These are the activations of a small neural network, seen along a few directions. Each row is one input.
In each table, some parts of the input vary, and every possible input appears once, in random order.
Descriptions start from the smaller parts, as in this example, which fits no table here: one of 6 places along a line, together with either a single point or one of 9 places along a line or (one of 2 separate values, together with one of 8 places around a ring).
Shared parts are said once, and a part with two or three values counts as separate values.
(in the rows, 128 means zero)

A family of inputs:
x1: [165 161 154 124 118 160  81 133 166 142  94 153  96 119 132 143 121 139]
x2: [191 140 157 125 108 163 115 148 116 130  92 130  98 127 105 129  89 126]
x3: [ 31 114  82 140 110   7 168 114 103 158 127  78 152 140 174  89 175 136]
x4: [ 76 122 108 136 163 122 124 106 161 117 182 143 161 126 146 141 160 130]
x5: [116  79 108 130 158 129 182 129  91  99 172 115 160 134 106 118 113 106]
x6: [ 89 116 108 129 160 130 134 110 148 110 179 139 158 124 140 144 155 123]
x7: [184 150 156 124 110 163 103 143 128 132  92 135  98 126 110 135 102 131]
x8: [148 164 152 128 122 153  72 127 181 146 101 158 103 121 138 142 129 146]
x9: [100 112 111 123 156 135 150 116 124 102 180 133 157 125 130 141 147 119]
x10: [196 125 155 128 112 162 126 154 108 133  86 128  99 129 100 117  72 122]
x11: [104 155 125 129  55  40 112 132 113 190  38  95  98 139 161  89 152 153]
x12: [178 158 159 119 112 164  96 141 141 135  93 144  95 120 122 140 111 135]
x13: [110  94 109 129 154 131 171 123 100  98 178 118 159 132 112 130 128 110]
x14: [104 104 108 128 155 133 158 117 112 100 178 124 159 130 117 136 139 115]
Q: Changing only one part turns x3 into x11. The same change can be made to x6. Which row results?
A: x1
Q: What is each input in this table made of?
A: one of 2 separate values, together with either a single point or one of 6 places along a line
Q: Which other rows does x4 become when the place on the line of 6 takes its other values? List them by row number.
A: x5, x6, x9, x13, x14
Q: Which other rows does x7 become when the choice among 2 separate values takes its other values? List them by row number.
A: x14

A family of inputs:
x15: [105 113  96 132  81  79 141 119  90 147  90  96 141 145 119 109 147 133]
x16: [197 123 151 142 148 191 111 144 123 111 122 144 119 131  86 134  77 119]
x17: [100 113 120 155 131  77 161 135 118 142 145  94 133 134 144  95 103 125]
x18: [ 95 112 108 139  97  94 149 114  87 130 134  98 151 148 109 110 142 130]
x19: [109 114 108 146 118  60 154 140 122 157 102  92 121 131 153  93 106 127]
x20: [154 158 148 120  99 132 142 140  86 117 131 104 109 122 125 141 122 122]
x21: [ 97 111 108 150 167  90 163 134 116 124 162 104 147 132 139 107 112 123]
x22: [ 91 110  97 133 136 107 151 112  85 111 152 109 165 144 103 121 150 127]
x23: [153 188 154 134 130 184  31 118 232 152  99 190  89 115 129 161 123 160]
x24: [ 80  96 102 122 148 121 159 104 112  99 176 124 171 144 101 133 160 118]
x25: [202 133 161 125 102 168 100 154 129 143  67 136 101 136 100 114  67 131]
x26: [159 162 155  99  78 108 130 145  92 156  55 115  81 116 145 121 136 137]
x27: [ 65 158 127 149 152  79  69 111 219 168 134 146 129 120 204 130 172 148]
x28: [161 162 141 108  87 119 135 143  89 135  88 102 100 117 134 138 124 128]
x29: [199 133 172 115  91 155  96 160 131 161  38 146  82 134 111 101  80 143]
x30: [197 130 167 140 114 180 108 147 125 129 105 139 109 138  92 120  65 123]
x31: [143 133 133 107 145 155 150 132 114  84 174 122 124 119 120 166 144 111]
x32: [ 59 165 112 132 109  97  55  86 194 157 126 152 150 136 168 144 216 159]
x33: [ 77  81  93 113 160 144 161  99 117  94 196 155 191 129 116 136 161 118]
x34: [175  96 136 129 177 226 121 123 152  97 165 174 142 113  92 154  95 104]
x35: [ 79  81 104 132 190 131 172 123 144 106 202 146 175 118 152 126 124 115]
x36: [153 151 133 116 132 143 142 140  86  99 150 110 120 118 120 151 133 119]
x37: [185 108 149 137 161 203 118 134 149  97 144 152 123 129  84 148  90 109]
x38: [137 116 120  98 161 179 152 122 121  79 195 149 143 108 133 170 147 110]
x39: [107 115 119 137 106  48 146 144 124 175  69 105  98 130 163  76 118 130]
x40: [ 84  96 113 140 179 106 170 127 141 111 184 117 154 131 138 121 122 115]
x41: [116 215 148 112 116 139  63 112 194 137 122 157  99 103 176 171 186 162]
x42: [105 113 108 124  68  68 135 123  92 167  58 108 118 144 131  92 160 138]
Q: What is each input in this table made of?
A: one of 4 places along a line, together with either a single point or one of 6 places along a line
Q: Changing only the place on the line of 4 turns x42 into x26. The same change can be made to x32. Which row results?
A: x41
Q: Start at x30 and move only the place on the line of 4, one step at a time. The first step leads to x20. Which rows follow, in order?
A: x18, x17
Q: Which other rows agree with x39 in the place on the line of 4? List them by row number.
A: x17, x19, x21, x27, x35, x40
